[ 99 142 162 124 108 155  81  90 111 105 117 179 176 114 137 114  86 139
 129 109  91 161 135 173 138 169 128 110 176 126 163 145 101 156 159 133
  89 120 125 113 139] : Q
[165 124 108  86 132  96 174  97  77 102 128 126  97 103  93  89 146  88
 113 139 123 134 142 165 169 173 167 152 136 100  90 121 173 159  99 164
 167 179  89 179  97] : V
[166 151 134 145 150 146 152 160 179 141 113 167 135 118 136  79  93  85
  83 123  78 149 169  89 110 153 166  89 119 180 116 104 166 122 161 178
  93 124  90  97 136] : P
[117 122 115 110 150 171 145 133  83 104 107 161 107 178  84 133 144  97
 123 127 153  89 115 115 176 176 161 137 178 142  81 126 169 110  87 102
  94 142 127 150  96] : B
[166 151 134 145 150 146 152 160 179 141 113 167 135 118 136  79  93  85
  83 123  78 149 142 142  91 126 144 131 168 161 157 168 117 108 142 156
 105  93  87 104 174] : A
[128 173  99 129 107  90 166  82 132 131 136  78  86  98 131  93  92  97
 169 158 130  95  91 125 106 156  82 128 179 111 143 140  81  78 174 166
 144  82 116 170 113] : Y
q: [ 99 143 162 124 108 155  82  90 111 105 116 180 176 114 138 114  86 139
 130 109  91 162 134 173 138 169 128 109 177 126 163 147 102 156 159 133
  89 121 125 115 137] => Q
q: [117 123 114 111 150 172 145 133  83 103 107 160 107 176  85 134 144  98
 124 127 153  90 114 116 174 175 162 137 178 142  82 125 169 111  87 101
  94 140 127 150  96] => B
q: [167 151 133 146 151 145 152 159 177 142 113 165 135 117 136  80  93  84
  83 122  78 149 167  90 109 153 166  89 118 179 116 103 167 123 161 178
  92 124  90  97 135] => P

[170 100 171 139 138 131 137 144 110 145] = L
[137 142 103  80  80  74  78 139 119 131] = F
[170 100 171 139 138 131 137 144 143 120] = H
[137 142 139  80  80  74  78 139 119 131] = N
q: [169 101 170 138 138 131 137 142 111 145] => L
q: [138 142 138  79  80  74  78 138 118 130] => N
q: [172 101 172 139 139 132 137 144 144 119] => H

[131 168  85 120] -> U
[167 148  86 174] -> E
[131 168 154 120] -> R
[131 168 123 145] -> C
[130 108 115 105] -> X
[125  97 142 127] -> M
[132 160 113 130] -> W
[167 148  86 104] -> Z
q: [168 147  85 175] => E
q: [125  97 142 127] => M
q: [131 168 154 119] => R

[130 116 138 134 153 149 143 142 125 118 116 134 124 135 127 126 140 112
 161 120 103 124 118 104  85 112 125 135 128  94 167 133 136  90 142 123
 119 130 138 120  88 113] -> Daget
[127 121 135 130 168 152 152 147 118 123 117 133 120 135 133 126 149 110
 159 109 100 121 121 106  84 109 130 132 127  93 162 138 138  81 141 121
 118 123 140 120  86 111] -> boz
[142 107 141 146 100 126 111 111 159 109 118 136 144 131 111 127  90 127
 150 170 125 140 115 109 109 132 114 137 132 114 163 106 120 144 138 132
 128 163 122 125 116 135] -> dabas
[130 123 132 131 127 130 127 127 131 123 125 130 129 130 125 128 126 126
 137 131 123 129 125 122 119 125 125 131 128 120 139 127 128 122 132 127
 127 132 128 126 121 128] -> sus
[128 121 135 131 158 149 146 144 121 122 118 133 122 134 130 126 145 112
 156 114 103 123 121 108  88 112 128 132 127  97 159 136 137  89 140 122
 119 126 138 121  90 113] -> Bup
[140 116 133 142  97 121 109 110 156 115 125 132 142 128 115 128  91 131
 134 165 138 140 121 122 124 139 117 132 132 134 139 108 119 160 131 133
 130 158 120 129 127 138] -> Gufes
[133 120 133 135 123 130 125 124 138 120 122 132 131 130 122 127 117 125
 142 137 121 132 122 119 114 125 123 132 129 116 144 121 126 122 133 128
 127 140 127 125 117 129] -> guz
[131 116 138 135 143 146 137 138 129 118 117 134 127 134 124 126 134 114
 157 126 107 126 119 106  89 115 123 134 128  99 164 130 134  99 141 124
 120 134 135 121  92 117] -> Tetog
[140 106 142 145 130 147 129 129 149 108 113 139 133 136 116 126 109 112
 172 144 104 134 113  99  80 116 116 138 131  92 176 115 130 103 144 125
 119 156 133 119  85 119] -> Nudud
[132 117 136 135 137 142 133 135 132 118 118 133 128 133 124 126 129 116
 153 129 110 128 119 109  95 118 123 134 128 103 158 127 132 105 139 125
 122 136 133 122  98 119] -> zab
[141 109 139 145 102 125 112 112 157 110 120 134 142 130 113 127  92 128
 145 165 127 140 117 114 114 132 115 136 132 118 154 107 121 145 135 132
 128 161 122 126 119 136] -> Tono
q: [142 115 134 143  98 120 109 109 156 113 123 133 141 128 114 130  91 130
 133 166 138 142 121 122 125 139 117 131 131 137 137 110 119 161 130 134
 130 158 122 128 127 139] => Gufes
q: [133 120 133 136 122 131 125 124 138 120 122 132 131 130 122 127 118 125
 142 137 121 132 123 120 114 124 123 133 129 116 144 121 126 123 133 127
 127 140 127 125 118 128] => guz
q: [143 110 138 146 101 127 111 113 156 111 117 134 144 129 113 126  92 127
 147 165 126 139 117 115 113 131 113 136 134 118 153 106 122 144 135 132
 127 162 121 127 119 139] => Tono
q: [130 117 138 134 152 148 143 142 124 118 116 134 124 135 127 125 140 112
 162 120 103 123 118 104  85 112 125 135 128  94 167 133 136  90 142 123
 119 130 138 121  87 113] => Daget
q: [128 121 136 131 160 149 146 144 120 122 119 133 122 134 130 126 145 112
 157 115 103 123 122 109  89 111 128 132 128  98 159 136 136  89 140 121
 119 127 137 122  90 113] => Bup

[100  93 150  91 118 116 122 116 124]  gosef
[ 93  90 159  90 127 127 126 162 107]  gobid
[129 142 133 144 126 126 123 126 137]  faf
[ 93  90 163  90 127 127 126 162 107]  nuze
[157 168 105 169 125 125 123 125 121]  Nis
[136 145 126 147  86  87  83  86 150]  rif
[ 93  90 159  90 127 127 126 127 139]  gekuf
q: [157 168 106 168 125 126 123 125 122] => Nis
q: [135 145 125 146  86  87  83  85 150] => rif
q: [ 94  90 158  90 127 127 127 163 106] => gobid

